Each row below holds a small network's activations on one record, seen along a few directions.
Records have a field called D. Each example row is followed by its value.
The word absent means that the record has no D.
Other fields move the rows too, some of them a lot.
Strong random noise was added to every row along 11 fixed directions; ignore it. To show where, here is one row again and again, with new noise each time:
[ -68  132 -104  349 -108  -88   48  357  118 -336  207 -125 -167  -20
  455  103  -91 -186  -91  -46  254  -18   38  -90]
[  57   57 -434   77 -136 -420 -503  205   99  138  512  189 -266   80
  190  499   23  233 -657  399   -5  -72 -220 -254]
[  -6  225  -10 -137  278  -28  -58 -184 -242  187  144 -289 -284 -328
  228 -230  111  -64  -86  238  120  124   86   -3]
[-109  -42 -148  -29   51   36  198 -388  184  421 -164 -324 -148 -412
 -219 -124  108 -131  142 -150 -147   76  -42 -382]
[-469 -251  209   52  657  311  165  -19   15  349  418 -230 -589  251
  322   45  389 -173 -141  106   62 -400 -217  276]
[ 145  -10 -181  -18  -25 -268 -330  -19   13   -2  -77  -75 -113 -146
   27  -71   10  289 -230  226  -32  157 -145 -277]
[ 236 -555  168 -108   10  -80    3 -165   98  248 -579  117 -189 -224
  130 -311  382  221  496   -7 -231  220  275 -278]
[-290 -177  -46  243  556   71  -62   36  232  288  237 -447 -280 -202
 -131 -116  109    5 -173   -4  195 -220 -452 -125]
[ 287 -220  299  101  223 -303 -775  186   42 -282  400  488 -109  -47
  -16 -233 -115  608  -29  402  150 -264  162  113]
[ -23  -89 -326  637   86 -231 -272  218  349   51  511 -116 -111 -187
  104  206   -8 -141 -472   35  281   66 -809  -50]
[ -25 -421   30   88  -53  -25  244  -95 -152  207 -486 -148 -158 -427
  655 -164  313 -283  563  -42   60  521  231   85]
[-256  401 -287  -73 -564 -112  187 -108 -219 -538 -251 -190  425   86
   19  212 -481 -114 -279  -66  -21  354  -10   94]
[-274   92 -384  361 -294 -166 -317 -405  273  147  618   43 -327 -155
   96  389 -223 -174 -251  116 -167 -129 -455 -111]

[  24  397  -18    0  262   58   61  107 -180   38  265 -289  -18 -202
  -47 -134  -47 -172 -207   70  286    3  -50  127] -> d9
[ 173   80  166 -404 -311  162  338 -217 -150  339  215  623  -49  414
   39  400  337 -244  130  -35 -416 -172  538  201] -> d8
[-219 -527  388   29  376  164  -26 -215 -263  517  359  373   55 -293
  205   46  175 -308  644   83  188  -56  266  842] -> d6
[ 110 -165  -40  -68 -351 -133 -301 -152  -49 -176 -404  147   43  155
    9   23 -124  308  205   93 -314   90  -25  -97] -> d9
[-136   79 -144  313 -254   73    3 -295  239  -81  179   -6 -134  -21
  -26   86 -190 -200   -6 -124 -175  -72 -367  -44] -> d1
[ 559   38  630  -75  -73  335  422  -95   86 -124 -152  419   33  178
  -59 -413  331 -207  694 -366 -197 -164  569   44] -> absent
[ -59  407 -288 -142  -32  -47  320  191  133    3   95 -187   61   43
 -238  211  -72  -77 -461 -145   59 -120  144 -439] -> absent
[-232   67 -116  191  253  -37    1  583  -72 -418 -144 -548 -184   34
  401  -81 -126   87 -267   67  405   38 -100  -91] -> d3
[-285 -494  417  204  -28   86 -450 -609  207 -374  -22  287 -717  -17
  437 -436 -216  315  668  175 -359 -333  162   50] -> absent
[ 376  140    6 -258  570 -140 -502 -107 -157  684  504    8 -470 -292
 -176 -144  332  248 -268  487   31 -192  -56 -140] -> d5
[-271 -255 -275 -308  100  -80 -166 -362  206  526 -259 -284 -446 -168
 -301   62   54  366  -46  150 -368 -184   53 -642] -> d3
[-138 -394 -212  -40  245  -52 -196  219  -73  275 -369 -321 -208  320
  226  180  317  262 -248  200  -87  101 -572  -92] -> d2
[ 453 -255  -21  500 -270 -190  143  355  614  -88 -140  273  347 -369
 -322 -116    7  -62  207 -445  165  162   23 -399] -> d1
[ -88   80  222 -129   54   75 -256 -440 -341 -261   43   18 -364  189
  384 -273  -51  124  -65  351 -176   74 -129  392] -> d9
[  54  363  265  113  197  285  139 -163  214  311  845  209 -253   -5
 -197   38   73 -384  149 -142  -12 -592  194   95] -> d2
[ 379  288  120 -137  372 -119 -254  443 -319    7  309   49  103 -152
    8 -183   86  157 -172  283  389  -41  265  148] -> d7
[ 313   38 -116  252 -137 -176 -190  204  282 -317  -95   -9 -298    9
  230 -200   28  163 -184   44    6   68 -176 -459] -> d7
[ 430  303  278 -220 -156  164  359   82 -411 -628 -558    6   58  566
  481 -427  292  -54 -259   53 -105  516 -120  292] -> d7
[-241 -205 -234   47   52   67  290  419  139  279    4  -69   34  355
    0  510  238 -124 -332 -111    4 -120 -229  -28] -> d1
[ 314 -190   16 -474  233  -98   44  230 -319  385 -551  -75  234  -20
  -72 -106  422  243   23  139   22  343  190  -90] -> d6
[ 650 -473  208  324  292 -195 -128  432  224  115   82  481   97  -86
  -44 -192  446  109 -183   29  261  243 -329  160] -> d3
[ 171   86  -81  -27  -35 -145 -228   63   10   83  -82  -91 -151 -345
   99 -142  -52  108  294   79   47  -11  323 -371] -> d6
[ 809   65  139  -74   51  -62 -144  203  -14  148 -109  226 -294  259
  266 -230  623  150 -110  169 -178  151 -141 -232] -> d2

Which value of D does each new row have?
[ 580  444 -137  209 -167 -135 -106  -30   43   75  195  -32 -268 -430
  326 -244  137 -286  124   47   65  239    5 -344] -> d6
[-159   91  189 -241 -329   32  -48 -350  -33  -68   11  234  -97 -139
  -22   -5 -287   82  629  -26 -257 -303  888 -109] -> absent
[ 281  -10 -101  423  -19  -47   47   66  182  -13 -296 -312  149 -445
  -31 -320    5 -200  210 -253  193  378 -430 -180] -> d2
[ -81   91 -296   64 -498 -149 -451 -594 -105  169  159  121 -377 -258
  376  188 -194  -66  274  291 -388   89  -48  -44] -> d1
[-277  -86  -22   51  326  -19 -118 -332  138  311  455   35   62 -333
 -448    7 -161  -20 -175   18  111 -150 -227  153] -> absent
[  91 -272   72  173 -112 -166 -134  348  219 -323 -221  177   10 -110
  128 -118 -114  256  340  -78   93  -83  380 -277] -> absent
[ 405  822  -17 -435    1 -141 -363 -245 -569   83  463   78  178 -186
 -173  -93 -156   65 -304  431   61  115  223  234] -> d2
[-179 -113  -21  -26   88   35   80 -118   68 -125 -343 -205  306  -65
 -450 -180 -205  163 -159 -120   15  136 -286   21] -> d1
[ 283  890  258 -135   38  226  233  247 -106 -665   92 -267 -269  155
  150 -493 -162  -30   14  -85  103 -352  604 -354] -> d7
